Each row below holds a small network's activations on one input, seen along a few directions.
In each table, some parts of the input vary, and every possible input appears once, in random order.
A made-up example of a description, with smaller parts first: one of 5 places around a ring, together with either a single point or (one of 2 separate values, together with one of 4 places along a line) or one of 11 places along a line.
Shared parts are said once, and a part with two or three values counts as separate values.
(in the rows, 128 means zero)

Other details of the inputs shift rows strongly along two fixed directions, in all tables alike. That doesn't count.

A family of inputs:
R1: [ 67 187 105 125 171  87 113  72 160 199 112 134 151 187 107]
R2: [134 130 153 145 100 104 120 150 114  62 179 122 151  90 166]
R3: [ 51 207  89  98 153 119 119  70 168 196 113 148 137 178 119]
R4: [144 116 128 185 130 121 126 156 128  99 155 143 137  81 198]
R5: [189  56 137  96 123 177 146 167  98 126  83 132  91 137  83]
R6: [ 82 194  87 171 144 110 101 121 169 137 164 151 156 106 204]
R7: [112 127 159 165 112 113 148 147 104  86 132 115 144  63 173]
R8: [ 59 208  80  97 155 121 105  85 171 187 105 141 145 175 112]
R9: [124 126 146 174 119 118 126 161 113  82 126 128 159  77 174]
R10: [179  65 135  81 112 191 157 165  96 129  94 125  73 117  85]
R11: [208  46 118 107 133 180 145 162 114 143 112 147  68 143 107]
R12: [ 54 213  83  86 153 117 111  80 166 184 105 124 139 157 104]
R13: [163 129 107  61 104 174 122 100 135 154 124 117  88 190  36]
R14: [121 122 153 179 119 109 131 157 110  83 123 124 161  80 173]
R15: [ 74 181 140 145 115  66 113 100 139 100 174 117 170 123 164]
R16: [135 123 141 186 134 119 115 167 114  96 143 136 159  82 174]
R17: [133 109 117  67 143 158 150 100 127 191  82 142  86 192  66]
R18: [179  56 151  87 117 172 168 151  88 129  89 120  75 122  82]
R19: [ 73 174 143 151 118  73 110  92 155  99 173 105 175 117 163]
R20: [195  55 150  77 105 168 135 147 118 102 136 112  91 141  78]
R21: [201  53 132 107 137 179 135 173 100 140  99 139  90 143  83]
R22: [ 62 206  77 107 164 129 104  86 172 208 131 156 134 179 121]
R23: [134 119 110  53 145 155 141 107 127 180  74 119  88 173  50]
R24: [183  58 148  89 122 163 157 155  90 122  80 111  87 123  74]
R25: [ 80 176  94 124 165  90 124  65 171 200 123 142 129 184 131]
R26: [ 77 200  95  71 132 109 102  80 166 164 155 131 133 184 105]
R27: [175  55 157 116 124 145 157 151  93 125  78 120 102 143  88]
R28: [131 125 158 150  99  97 124 147 111  63 176 118 153  92 165]
R29: [125 114 157 192 126 110 135 156 108 102 146 135 151  86 179]
R30: [178  51 154 105 119 166 165 151  92 133  88 133  86 141  91]
R31: [114 118 161 181 113 109 144 149 107  90 129 128 151  83 179]
R32: [142 112 135 188 129 112 131 152 125 100 151 139 139  84 196]
R33: [130 117 162 155 101 105 121 138 128  62 173 105 157  86 163]
R34: [ 62 204  83 109 168 120 108  76 169 210 130 155 137 183 119]
R35: [140 139 151 171  83 115 121 133 114  59 170 106 157  87 147]
R36: [207  45 131 120 140 150 143 154 110 138  98 131  86 147 100]
R37: [ 86 194  90 175 154  92  93 115 169 133 153 142 168 111 194]
R38: [133 121 157 149 102 113 118 141 131  61 177 109 155  84 163]
R39: [117 128 156 167 117 105 138 151 105  80 122 106 155  64 165]
R40: [147 117  93  75 158 169 119 125 139 198  93 145  94 193  61]
R41: [174  58 160 102 122 144 164 146  87 122  76 103  94 128  78]
R42: [ 48 209 117 150 131 101 120 107 146 125 144 127 164  85 181]
R43: [150 109 117  45 123 162 121 104 151 157 128 116  91 188  55]
R44: [145 110 139 193 133  96 125 153 123  96 138 126 151  88 186]
R45: [152 115 119  43 124 144 129 106 131 156 130 129  89 195  58]
R46: [168  57 163 101 117 152 173 142  86 128  86 111  84 127  85]
R47: [136 134 156 174  83 108 124 131 111  61 166 102 158  90 146]
R48: [ 89 213  94  95 118 120 102  59 167 157 150 119 139 179  84]
R49: [189  49 149 117 133 166 154 157  94 146 106 140  86 145  92]
R50: [ 82 201  60 110 171 115  94  82 188 199 124 147 134 182 128]
R51: [129 123 143 183 129 128 126 163 113 102 153 144 148  81 183]
R52: [144 145 147 167  83 123 117 136 118  57 173 110 155  84 146]
R53: [133 119 148 190 133 110 121 163 112  97 139 131 161  85 172]
R54: [150 116 126 187 135 112 115 159 129  94 145 135 147  84 188]
R55: [ 53 207  83  95 150 129 115  80 169 194 115 149 134 174 120]
Each input here is: one of 5 places along a line, together with either one of 3 separate values or (one of 2 separate values, together with one of 4 places along a line).
Question: The inputs of R18 and R42 match in every part but the place on the line of 5. If R9 is changed in the same way as R18 into R42, which row does it become?
Answer: R5
Question: The inputs of R36 and R44 match in every part but the place on the line of 5. If R14 is changed in the same way as R36 into R44, which row does it become?
Answer: R27
Question: A walk changes only the place on the line of 4. It starts at R25 and steps to R29. List the rest of the walk in order.
Answer: R31, R46
Question: Which other rows does R8 become when the choice among 2 separate values takes its other values? List them by row number.
Answer: R55
Question: Which other rows does R13 become when the choice among 3 separate values takes its other values? List them by row number.
Answer: R26, R43
Question: Which other rows does R36 become when the choice among 2 separate values takes its other values? List them by row number.
Answer: R32

A family of inputs:
R56: [ 85 180  84  81 152 135 117 107 162 180 116 137 114 155 113]
R57: [137 111 149 184 121  89 112 160 138  57 190 130 162  62 225]
R58: [173  87 143  93  93 169 128 149 113  73 149 116 109 114 104]
R59: [ 77 194 117 128 117  84 106  69 161 125 191 118 153 140 141]
R60: [ 65 218  82 109 152 123  97  94 181 156 157 134 143 127 163]
R61: [103 146 136 189 115 121 118 191 108  70 138 124 164  25 218]
R62: [158  80 133 125 135 164 150 172  94 124  78 119 109  81 119]
R63: [114 196  92 160 162 100  82 116 147 149 138 148 172 148 125]
R64: [ 63 175 125 182 149 107 139 110 128 150 121 150 159 105 181]
R65: [170  50 161 139 149 121 156 151 105 117  90 117 114 116 129]
R66: [167  90 118  81 131 177 146 120 130 178 128 161  71 175  95]
R67: [ 60 212 114 113 113 104 105  94 157 117 154 119 168 134 134]
R68: [ 87 171 134 113 139  95 138  60 142 169 107 109 131 169  81]
R69: [166  75 142 135 115 164 154 168 102 126 132 158  95 118 141]
R70: [ 71 169 105 115 153 124 138  90 140 201 109 159 119 179 124]
R71: [156  67 135  83 156 124 145 121 121 169  87 125  90 186  88]
R72: [164  90 136  70 108 139 147 103 114 149 130 112  87 186  49]
R73: [185  83 113 128 139 176 111 141 140 164 112 127 109 180  64]
R74: [169  62 156 152 123 109 136 174 114  81 147 128 128  95 172]
R75: [170  80 170 127  94 131 151 142  86  98 128 102 110 126 100]
R76: [102 152 166 189  95 107 125 156 110  44 134 108 186  35 178]
R77: [161  92 159 106  91 158 139 159  92  84 109 108 121 112  97]
R78: [143 163  72 143 141 123 102  98 157 163 100 134 130 178 102]
Question: What do these inputs look like to the network?
Answer: either one of 3 separate values or (one of 4 places along a line, together with one of 5 places around a ring)
Question: Which other rows belong to the same alternative as R73? List them by row number.
Answer: R63, R78

A family of inputs:
R79: [169  98 165 118  75 151 148 134 100  81 155 109 110 122  99]
R80: [125 135 104  99 156 137 127 111 142 181  75 122 114 161  87]
R81: [127 148  92  97 149 161 116 116 143 175 105 140 108 159  92]
R82: [176  81 131 113 119 162 130 170 113 104 133 140  99 119 130]
R83: [116 158 115  46 109 147 122  82 146 146 123 104 109 172  54]
R84: [185  83 136 151 113 170 141 159  97 118 126 146 101 117 124]
R85: [109 158  96 122 150 110 101 109 170 145 133 128 141 144 142]
R86: [126 106 167 178 126 105 139 154 108  82 133 124 155  74 177]
R87: [108 161  99 125 149 100 103 110 159 145 138 136 144 151 143]
R88: [ 81 164 114 101 142 119 135 103 135 160 110 135 128 140 127]
R89: [ 92 175 132 221 107  92 110 145 136  68 202 142 182  54 247]
R90: [ 82 171 114 133 139 129 127 106 138 168 118 142 141 147 124]
R91: [ 93 162 113 109 153  88 114 100 151 155 129 125 137 150 139]
R92: [101 162  94 106 140 133 112 113 163 151 139 137 125 139 138]
R93: [158  85 130  94 144 134 136 140 132 133 108 118 101 136 110]
R94: [115 164  94 130 155 114 105 111 148 163 112 136 143 154 121]
R95: [176  69 139 125 115 165 134 162 111 107 143 140 103 123 127]
R96: [179  82 133 144 137 150 126 154 112 128 116 135 122 133 107]
R97: [ 84 160 120 116 156  97 129 100 144 157 102 130 142 144 126]
R98: [ 82 164 114 113 157 101 128  96 151 158  99 119 139 138 130]
R99: [111 127 157 187 108 108 127 165 116  64 182 130 161  50 216]
R100: [ 86 173 107 129 140 129 125 119 134 158 110 137 137 131 131]
R101: [172  73 143 156 125 145 150 153  96 126  99 130 111 128 114]
R102: [102 174 125  93 116  98 106  82 143 122 138  98 146 159  90]
R103: [174  87 136 143 120 171 129 165 106 120 127 144 113 115 123]
R104: [121 119 154 177 126  92 125 155 123  82 164 121 159  79 193]
R105: [186  71 169 111  86 136 138 143 100  80 140  98 121 131  78]
R106: [144 109 126 131 137 132 134 146 113 142  92 127 123 132 110]
R107: [ 90 149 109  80 148 138 143  99 140 173  97 130 109 150 104]
R108: [198  57 142 136 122 141 136 152 114 113 132 136  99 139 122]
R109: [ 83 167 107  97 143 111 123 103 150 159 139 135 126 145 137]
R110: [ 87 156 160 233 117  70 129 145 114  62 162 125 191  40 239]
R111: [111 164  91 130 157 123 103 110 158 160 111 130 143 142 124]
R112: [ 98 176 123  82 102 124 115  96 139 117 147 113 136 150  90]
R113: [173  77 141 140 110 168 155 156  90 132 101 139  96 121 109]
R114: [172  64 147 108 116 152 159 146 100 128 133 135  84 133 116]
R115: [ 90 153 110  99 142 123 125 111 154 145 135 129 124 126 140]
R116: [ 63 180 150 209 115  86 132 130 127  85 165 138 180  53 229]
R117: [185  61 139 128 128 144 131 156 119 116 132 133 110 139 117]
R118: [177  88 164 119  90 129 138 121 105  90 143 101 111 141  79]
R119: [188  50 159 131 121 131 153 154 103 112 130 122  98 124 125]
R120: [204  65 140 158 124 153 139 165 100 121 115 137 108 125 115]
R121: [104 154  99  98 144 155 131 115 140 177  88 134 111 155  92]
R122: [154 110 135  81 102 136 124 115 123 103 121  90 118 142  64]
R123: [102 173  95 126 146 137 115 118 145 158 126 147 135 141 126]
R124: [ 93 180 135  98 102 120 119  85 141 122 160 111 143 155  97]
R125: [ 90 166 121 154 149 106 117 112 139 157 112 131 154 143 132]
R126: [100 134 159 170 119 120 138 149 112  94 142 133 151  76 185]
Question: The inputs of R115 and R93 match in every part but one. If R79 is changed in the same way as R115 into R93, which row does it become?
Answer: R118
Question: What do these inputs look like to the network?
Answer: one of 2 separate values, together with one of 4 places along a line, together with either a single point or one of 5 places around a ring
Question: Which other rows does R114 become when the choice among 2 separate values takes its other values? List them by row number.
Answer: R119
Question: Which other rows does R103 become when the place on the line of 4 takes its other values? List them by row number.
Answer: R81, R84, R123
Question: Which other rows does R86 become when the place on the ring of 5 takes its other values? List them by row number.
Answer: R96, R104, R117, R125
Question: Which other rows does R95 become when the place on the ring of 5 takes its other values? List them by row number.
Answer: R90, R99, R103, R126
